[ -2.8 -86.3   0.4  63.9  -1.1] : V
[  1.6 -89.9  -1.5 -48.1  -0.8] : S
[ 41.7 -14.9  -0.9  26.9  -2.3] : W
[ 0.8 37.5 -1.1 70.1 -2.8] : Z
[ -3.2  16.2  -0.3 -25.2   0.9] : X
[-12.7  51.2  -0.7 -51.2   2.3] : P
[ 73.9  15.2  -0.2 -26.4   2.8] : F
[  0.1 -54.8   0.7 -33.3   2.6] : R
[-10.8  -3.8   3.0 -19.5   2.2] : G
[-12.5 -33.3  -0.9   5.4   1.4] : Q
[-0.4 14.6  2.2 -8.0  4.8] : C
asked: [ -0.1 -54.7   0.6 -33.4   2.7] : R
key -> tag
[0.8] -> Z744
[41.7] -> Z422
[73.8] -> Z663
[1.6] -> Z715
[-12.5] -> Z391
[73.9] -> Z143
[-3.2] -> Z167
[-12.6] -> Z343
[-33.3] -> Z169
[0.9] -> Z786
[1.5] -> Z280
key Q 1:  : Z391

[  6.1  -7.7 -31.9  21.8  14.0   0.4 -87.9  -7.8   3.0 -14.4] : Nimu
[  0.5 -11.3  -9.2   0.5   0.5  11.9 -47.5  -9.2   0.5  -9.2] : Sak
[-27.4  -2.6  -2.3 -41.1   3.1   6.2  78.3  -9.7 -12.4  14.0] : kez
[-6.9  4.7  6.1 72.2 20.6  7.4 80.5 -4.0 16.8 11.2] : biz
[ 13.5 -10.2  -8.8 -21.4 -66.3  -3.9 -87.8   8.2   5.8  22.9] : Zaril
asked: [  6.0  -7.7 -32.0  21.8  14.1   0.3 -87.8  -7.9   3.0 -14.3] : Nimu
all Sak: [0.5] : 1 4 5 9
asked: [-27.3  -2.6  -2.4 -40.9   3.1   6.2  78.4  -9.8 -12.4  14.1] : kez
key -> tag
[-87.9] -> Z370
[-87.8] -> Z47
[-47.5] -> Z492
[-87.7] -> Z910
[-47.6] -> Z417
key Zaril 7:  : Z47

[  4.2  -5.3 -85.3  -9.5]  zuz
[-11.7  14.2  57.3  30.5]  fot
[  4.2  93.7 -33.0  67.4]  Fol
[-11.7  20.2  57.3  30.5]  Banun
[-25.1   7.0 -37.9  51.0]  Poko
[  4.2  -5.3 -33.0  67.4]  devor
Table of tags by key:
[-11.8] -> Z676
[-11.7] -> Z543
[-11.6] -> Z869
[-25.2] -> Z970
[-25.1] -> Z589
[30.5] -> Z822
key Banun 1:  : Z543
asked: [  4.2  93.7 -33.0  67.4] : Fol
asked: [  4.2  -5.3 -85.3  -9.5] : zuz

[  0.5 -11.1  24.5   3.9   5.9  -5.6   6.4   1.5  -1.0  16.4   5.4   7.0
  11.2  14.3   2.9   9.7  19.9  -7.0 -14.1  -0.1  -3.2   1.4  -6.4  -7.7
  -1.6  -3.7 -20.7   2.9   9.7  -2.0   2.3   4.9   4.9  12.7   0.9  -9.9
  -2.3 -20.3  11.4  -3.3  -1.8  10.8   2.5   7.3  -8.9]  Gekod
[ -2.7   1.8  24.5   2.9  -6.3  -0.1  -8.0   3.2   0.5  -7.2  -4.8  -1.1
  -6.6   9.2  -5.9  -5.6 -82.3  -1.9   3.2  -4.6   1.5  -6.6   4.6 -10.4
  15.4  14.0  -9.2   6.6  -5.6   5.1  11.2  -3.9   4.8  -3.2   7.1   6.3
  -2.2  -7.0  -0.3   0.9  11.4  -8.5  -8.2   4.4  -1.8]  nura
[-1.7 -6.9 24.5 -1.2 12.5 -0.9 12.5 10.6  3.4 -6.2  3.7 -1.8 -5.0 -6.0
  1.1  5.4  2.2  1.8  3.5  2.1  1.9  5.8  0.5  8.2  1.4  3.4  2.1  1.1
  5.4  0.7  8.9 -1.6 -0.3  1.6  3.8  1.2 -6.9  0.2  1.8 -4.3 -1.9 -0.2
  7.6  3.3 -7.6]  Mapi
[ -2.7   1.8  24.5   2.9  -6.3  -0.1  -8.0   3.2   0.5  -7.2  -4.8  -1.1
   4.6   9.2  -5.9  -5.6 -82.3  -1.9   3.2  -4.6   1.5  -6.6   4.6 -10.4
  15.4  14.0  -9.2   6.6  -5.6   3.2  11.2  -3.9   4.8  -3.2   7.1   6.3
  -2.2  12.4   7.1  12.8  -7.1  -6.2  15.1   7.1 -11.2]  dede
[ -2.7   1.8  24.5   2.9  -6.3  -0.1  -8.0   3.2   0.5  -7.2  -4.8  -1.1
  -6.6   9.2  -5.9  -5.6 -82.3  -1.9   3.2  -4.6   1.5  -6.6   4.6 -10.4
  15.4  14.0  -9.2   6.6  -5.6   5.1  11.2  -3.9   4.8  -3.2   7.1   6.3
  -2.2  12.4  -0.3  12.8  -7.1  -6.2  15.1   7.1 -11.2]  nodi
[ -2.7   1.8  24.5   2.9  -6.3  -0.1  -8.0   3.2   0.5  -7.2  -4.8  -1.1
   4.6   9.2  -5.9  -5.6 -82.3  -1.9   3.2  -4.6   1.5  -6.6   4.6 -10.4
  15.4  14.0  -9.2   6.6  -5.6   3.2  11.2   0.4   3.6  -4.4   8.9   3.0
 -19.6   5.9 -44.8  -3.6  -1.0   5.4  11.0  14.6  -4.5]  lusan
tags:
[-19.6] -> Z39
[-2.2] -> Z453
[-0.3] -> Z632
key nodi 37:  : Z453
asked: [ -2.7   1.8  24.5   2.9  -6.3  -0.1  -8.0   3.2   0.5  -7.2  -4.8  -1.1
   4.6   9.2  -5.9  -5.6 -82.3  -1.9   3.2  -4.6   1.5  -6.6   4.6 -10.4
  15.4  14.0  -9.2   6.6  -5.6   3.2  11.2  -3.9   4.8  -3.2   7.1   6.3
  -2.2  12.4   7.1  12.8  -7.1  -6.2  15.1   7.1 -11.2] : dede
asked: [ -2.7   1.8  24.5   2.9  -6.3  -0.1  -8.0   3.2   0.5  -7.2  -4.8  -1.1
  -6.6   9.2  -5.9  -5.6 -82.3  -1.9   3.2  -4.6   1.5  -6.6   4.6 -10.4
  15.4  14.0  -9.2   6.6  -5.6   5.1  11.2  -3.9   4.8  -3.2   7.1   6.3
  -2.2  -7.0  -0.3   0.9  11.4  -8.5  -8.2   4.4  -1.8] : nura
all Mapi: [-6.9] : 2 37
asked: [  0.5 -11.1  24.5   3.9   5.9  -5.6   6.4   1.5  -1.0  16.4   5.4   7.0
  11.2  14.3   2.9   9.7  19.9  -7.0 -14.1  -0.1  -3.2   1.4  -6.4  -7.7
  -1.6  -3.7 -20.7   2.9   9.7  -2.0   2.3   4.9   4.9  12.7   0.9  -9.9
  -2.3 -20.3  11.4  -3.3  -1.8  10.8   2.5   7.3  -8.9] : Gekod
asked: [-1.7 -6.9 24.5 -1.2 12.5 -0.9 12.5 10.6  3.4 -6.2  3.7 -1.8 -5.0 -6.0
  1.1  5.4  2.2  1.8  3.5  2.1  1.9  5.8  0.5  8.2  1.4  3.4  2.1  1.1
  5.4  0.7  8.9 -1.6 -0.3  1.6  3.8  1.2 -6.9  0.2  1.8 -4.3 -1.9 -0.2
  7.6  3.3 -7.6] : Mapi

[  3.1 -13.4 -34.4  -3.0] = nuse
[ 5.1  3.2 52.2  0.9] = rese
[  6.8 -21.6 -21.6   2.9] = Ruzif
[  0.1  -7.6 -85.9   1.6] = guza
[  2.4 -14.6 -17.6  -0.5] = Zavo
[-4.8 -6.4  8.7  2.2] = pira
[ 3.5  1.9 38.5 -1.3] = pep
[ 3.2 19.9 18.5  1.7] = forag
[ -3.2 -19.1  38.7   3.3] = fidif
[ 2.8 -6.4  8.7 -1.1] = tonud
all Ruzif: [2.9] : 4
Table of tags by key:
[3.2] -> Z639
[-14.6] -> Z454
[2.4] -> Z114
[-6.4] -> Z490
key Zavo 2:  : Z454

[-11.7 -59.3  60.7 -21.0] = Kotek
[  8.1 -22.6  35.8  10.6] = Des
[ 22.9 -17.1  45.1 -13.5] = koget
[ 52.7 -59.0 -66.2 -11.2] = Lafo
[ 43.2  -4.7 -87.2   8.7] = fuva
[ 84.0  35.1 -30.5  34.0] = rek
[ 35.3 -48.3 -30.1  16.6] = Sop
[-29.2  20.6  -7.9  -3.8] = Ladun
[-15.8 -63.6 -55.4 -10.1] = tep
[ 21.2 -41.0 -31.2  -5.7] = fuz
[ 25.1 -51.0 -44.6   8.2] = kori
[51.2 43.1  6.7 67.9] = fedi
all rek: [34.0] : 4
asked: [-11.8 -59.2  60.7 -21.1] : Kotek
key -> tag
[-22.6] -> Z645
[-17.2] -> Z399
[-17.0] -> Z478
[-17.1] -> Z583
[-22.5] -> Z730
key koget 2:  : Z583
asked: [-11.7 -59.3  60.7 -21.0] : Kotek
asked: [ 25.1 -51.1 -44.5   8.2] : kori
asked: [ 21.2 -41.0 -31.2  -5.7] : fuz

